Each row below holds a small network's activations on one record, seen along a few directions.
Records have a field called MUZU. Each example row is followed by its value.
The largest differences between rows may come from other fields.
Strong random noise was added to every row along 12 fixed directions; ignore it. To show where, here is one row again and again, with new noise each time:
[ -84  -53 -188  135  195  106  140 -172  364  -66   95  391  159 -108
 -120  410  213  671  161 -467  -17  105 -221   39 -212 -219  315   90
   75 -163   29  -70 -280 -219]
[-130  -80 -364 -624  354  -12  -11 -283 -294  187 -192  207 -190  343
   33   61  -61  153  320   70  330  304 -439   -6   59 -285 -152   99
 -348 -164 -219 -350   83   18]
[  27  117 -154 -486  518  172 -369  157 -143  371 -442   52   -8  578
 -332  388 -170  174 -154  272 -211   62 -366  176 -398  137  541  798
   -7  199  -57 -321   33 -234]
[ 347 -173  564  328 -227  240  171   49   99  118  477   54   52 -135
 -277   49   15  -32   31 -600   56 -161 -116  629 -399 -421  302  -94
 -117 -284  203  333 -238 -111]
[ 111 -151  558 -226 -290  -20  312  -10 -220  182 -351 -142  -65   60
 -119 -300 -167 -249  132 -262  576    7  123  268  187  239 -211  166
 -469 -181  237  -69  -68  251]
[ 159  -85   -5 -486  143 -239  495    8 -148 -378  -34  -87  378 -226
  246  327   54  -80  334  295 -188  117  -77 -539  220 -254 -131 -112
  413 -736  297  110   55  149]
[ 109 -328 -261 -224  105 -214  461 -151 -165 -174  -73  330  319  -16
   -5  426  440  578   62 -171  -96  328 -204 -136  234   -4 -392  -80
   20  -22  138  -71 -294 -127]
[-199  -41   21 -134 -140 -146  350  -63 -174  -51 -274  -75 -207   73
  171  -45   45  494 -552 -114 -233  232  -65 -108  316  275 -342   57
 -286  -10 -104 -193   92 -228]
[ 226   73  234 -143   23  249    6   47 -345  367 -138  -53 -346  -72
 -269  235  -30 -173  166 -446 -105 -154  174 -116  332  312 -229  306
   57  132  645  101   20  143]
[-403 -264  335  398  -57  -24  248 -227  -55   28   86 -166  344  113
 -103  602  -90    1   84   26 -273  -95 -109 -213 -229 -132  -18  -49
  671 -325  264  336  -24  -71]
[ 373 -182 -115  -12   66   77   74  -26  496  140 -518  218  410 -167
 -260  448  158  110  491 -172  280 -421  314 -217  204  449  432  466
   95  149  501  131 -459  -22]
[ 396   56 -267 -358  117 -104  342  134  174   39 -362  376 -197 -103
  -32 -143  204  782 -101 -396   91   26   11  115  332  259  176  282
 -591   24  -17 -354 -204 -164]
[ 138  -33   66  221 -113  381  -60  -37  504 -235  296  268  179 -288
 -110  286  386  566 -429 -741 -145  294 -205  435 -377 -173  326  133
 -274  117  -15   24 -423 -490]
[ 296  182  -48 -611  391 -117  120  259  123  -54 -393   94  267  110
  -84   16 -193   61  373  299  202  -52 -120  -47 -167  -61  648  470
   16 -528   40 -268    6  153]

[  23   39 -153  122  284 -103  326   46  442  143  246  295 -393 -179
   93  -93  -94  674  198 -221 -144 -339 -108  202 -203 -506  630 -144
 -158 -447 -246 -102  -38 -181]
solus
[   2   24  502 -197 -160 -249  456  331  105 -307 -533 -206  324 -186
   58  -70  -38  106 -169  129   15   91  307 -116   66  527   92  346
   46 -266  273 -196 -118  194]
solus
[-426  421 -160 -126  149  481 -775  -96  120   29 -102 -165 -262    8
   59  102 -109 -280 -237  -42  -82  259  -30 -202 -131  158   61  392
   -3  384  -46 -209  193  -91]
lura
[ 144   71  -50  252  -18 -462  424  192 -106 -163  -48  241  368  120
 -169 -249   19  346  185   23  154  -86   78  -69  121  146   27 -158
  263 -251  -52  -74    1  274]
ves
[-168  325 -441 -392  397  259 -264 -307 -599  138  300  271 -547  -25
  -41  117   97  -79  540 -456   90  435 -235 -346  325 -279 -707 -155
   78   23  232 -220  281  334]
fir
[ 468  636  112 -699  218  -64   69  647  -97 -125 -186 -166 -432  -77
  143 -592 -253   90 -490  153 -331   50   -6  113   35   63  480  427
 -403 -379 -151 -403  401    0]
buzi
[ 116 -488  122 -115  -90 -367  531  -96 -327  200 -200  196   83  292
 -100  -46  159  353   37  -47  258   97 -161  366  107   17 -351  -68
 -400   48  -94 -122 -226   -4]
buzi
[  33  -79  150   89  122  162  169  -74  181  299  282  214 -465  -61
 -119  -60  -70  380  189 -562  139 -104 -202  492 -280 -463  312  -60
 -359 -250  -81  -71 -123 -106]
taf
[-205  106 -390   37  349 -135 -119  -50 -277   77  255  405  -18  411
 -188  -36   58  486   75  -23   42  286 -441  249 -277 -327  -11 -107
   45   64 -406 -304   77   28]
lura
[ 256   42 -186  115  181   69 -380  280   47  -15  238 -128  212   27
  -51  348   85 -257 -208  515 -680 -243   32  -84 -259  -36  326   62
  529  314   60  306   21 -205]
sozut
[ 470 -722 -254 -705   58   68  223 -281  186  164 -410   34   34 -128
  208  493  346  -20  171  116  133  -29  -76   -9  336  -54 -164  156
 -620  210  145   81 -510 -395]
taf
[  34  136 -568   -2  181  166 -414 -153  363  332 -194  253 -332  264
  -63 -153  -83  340  -84  -66  160 -209 -123  152  -34   26  498  249
 -493  356 -450 -216   -1 -352]
ves
[-144 -295  405  457 -174 -445  693   77 -166  -64   65   30  267  -49
  -63    4   65  251  163   -7  -46 -101  196   26   -2  103 -292 -335
  382 -230  192  147 -148  255]
sozut
[ 328 -133  225 -388  315    1   69  260 -130  310   86  264 -198  209
 -245 -213  -38  120  253 -123  311   88 -302  858 -539 -415  382  192
 -526  -89 -161 -304 -211   92]
lor
[ 488 -135 -394 -298   17   10  -22 -115 -399  327  165  218 -476  214
  -45 -228  139  106  -81 -181   19  -44 -232  265  354 -198 -314 -193
 -611  266 -196  -25   77 -197]
ves
[  54  -96  279 -282  263 -108  385  169   71  240 -346  163 -129    6
 -160  111 -108  389  331 -158  163  -84  -10  235 -146   32  349  402
 -149 -279  203 -274 -207  131]
guf
[  75 -270  307  234 -303  -23  256  -52  168 -164  134   -3  297    4
  -25  -16  148  185 -348 -243   87  141 -155  411 -236 -166   41 -113
 -249 -121 -171  105 -241 -259]
fir
[-139  415 -131  333 -188  226 -413  -84 -229  -64  311   23 -301 -345
  -37 -278   90 -435  234 -410  164   48  428 -348  500  338 -682 -346
  234  458  357  110  221  452]
solus
[ -68  113 -427   -9  215   -7  -20 -148  118  -50  -35  348   46 -146
  -56  187  197  333  382 -257  142   69   25 -312  237   58  -79   -7
  149   65  135 -115  -88  109]
vuv
[ 209  -35  -83 -536  288 -222   31  302 -529 -340 -323   -4  809  168
 -187  625  362 -141  -18  524 -396  441  -56 -397   55  432 -363  372
  691  215  492  -74 -103  177]
vuv
[ -26  -36 -183   80  -90  109 -304 -112 -489   19  315  137  -57  126
 -110  -54  223 -185  -25 -157   93  335  -94  104  140   37 -672 -292
  -39  514   13   29   10  126]
guf
[ 546 -146 -120 -155   44  103 -102  286   61   -1   10   92  123  -83
 -123  213  381  165 -440    6 -401   38   24  314  -63  196   71  209
 -189  555   86   72 -310 -346]
sozut
[  66   39 -330 -165  218   53 -274   80   55   15  -87  273   47   76
 -130   43  255  212  -18  -26   82  221  -43  185 -100  168   26  173
 -170  506  -76 -245 -187  -33]
lor
[ 221  442 -507  -98  307  123 -252  194   48 -329  260  376  109  -28
 -119  126  305  571 -299 -255 -368  374 -294  -37 -125  -97  216  124
  133   97 -157 -243   44 -188]
fir
[ 314  450 -568 -265  501 -357 -148  351 -408 -229  329  254  255  209
  -56 -209   -5  -78  355  573 -182   57 -187 -243  -48 -320  131 -219
  554 -250 -199 -131  371  361]
buzi
[  53  238    4  156  -40  -69 -114  212 -368  226 -234  -58 -223   71
 -247  -87   -5 -113  -67  -50 -169 -204  421 -283  489  766 -377  144
  255  533  412   -4  141  266]
guf
[  46 -228 -179  782   29 -197   76 -252 -101  586  373  212 -142  184
 -269   80 -227 -132  848   29   93 -931  135 -137  158 -294  115 -508
  558  -80  139  533  116  224]
vuv
[ 151 -288  135 -331 -230  403  156 -320  372  -72 -141   17 -168 -498
  190  245  319  138 -145 -712  205  276    9  104  231  -12 -241  167
 -711   49  238  -21 -431 -353]
lura
[-532  -13  180   66  -34 -116  370 -207 -146 -176  129  -56 -181 -238
  227   20  -39   87  251 -203   35  266   28 -307  113 -156 -458 -318
  221 -417  122  -88  103  271]
lor
[  74  255  -21   86  -29 -346  -29  502   60 -451 -279   52  645   41
 -108 -278  142  109 -223  391   71  200  280  -26  -71  614  101  173
  273  274  -67 -231  -78  274]
taf

Which value of MUZU does each new row have?
[-232 -229  -61 -291    9 -250  582 -162  106  -92 -392 -138 -256 -282
  463  180   33  416 -114  123 -304    6  131 -496  470  156 -299  -23
 -125 -273   61 -127  -19 -163]
solus
[ 423 -409 -490 -155  106  -95    9 -202 -105  201   87  241   61   90
   33  188  255  -44  310  172   35 -197  -95  -26  264 -225 -184 -231
 -165  257  -35  194 -219 -163]
lura
[ 323   -5 -154  198  -50 -286  393  207   82  -57    6  314  -67 -219
  -49 -197  259  560   37 -245  -69 -172  253   -4  336  262  -55 -177
  -69  119   84  -57 -161   84]
sozut
[ -50  235 -109   26  266  133  -54  191 -168  142  277   76 -555  -18
  -40  170   54  483 -416 -263 -751   93 -159   84 -143  -90   61   92
   91  130    0 -137  130 -251]
lor
[-168 -302  447 -620 -130  227   23 -280 -370  134 -447 -498  -98   28
  157  376 -103 -675    1  108   65  245  -17 -283  265  152 -569  312
 -146  -67  430   39   15   31]
lura
[-147   12  -32 -436  191 -116    8   28 -257  237 -272 -113 -323  387
   94 -253 -329  -30  -10  388  132   41 -213  133  -74  -84   86  143
 -315 -158 -325 -290  247   58]
lor
[ -56  225  601  255 -110  197  -14  286 -158  286  256 -324 -619   33
 -110 -241 -322  -24 -577 -251 -497 -171   20  455 -335  -40  208  104
  -78  -71   14   54  260 -134]
lor
[-147   74  275  186  130    7 -207  161  108   59   32  -36  351  434
 -300    2 -243   -8 -137  217   40    0 -281  478 -774 -183  661  287
  176 -160 -265  -83   -3  -90]
vuv
[ 473  224 -261 -171  128   24 -157  315 -228  -74 -105  184   84 -144
 -231  160  343   21    0 -112 -262   18  285 -266  414  578 -250  198
  252  533  501  -32  -92  156]
guf
[-370 -506  318  562 -289 -537  324 -144 -383  507 -308  -82  107  757
 -283 -381 -284  -54   77  389  511 -355   84  406  -31  332 -282 -252
  -58  258 -280   45   12  218]
lor
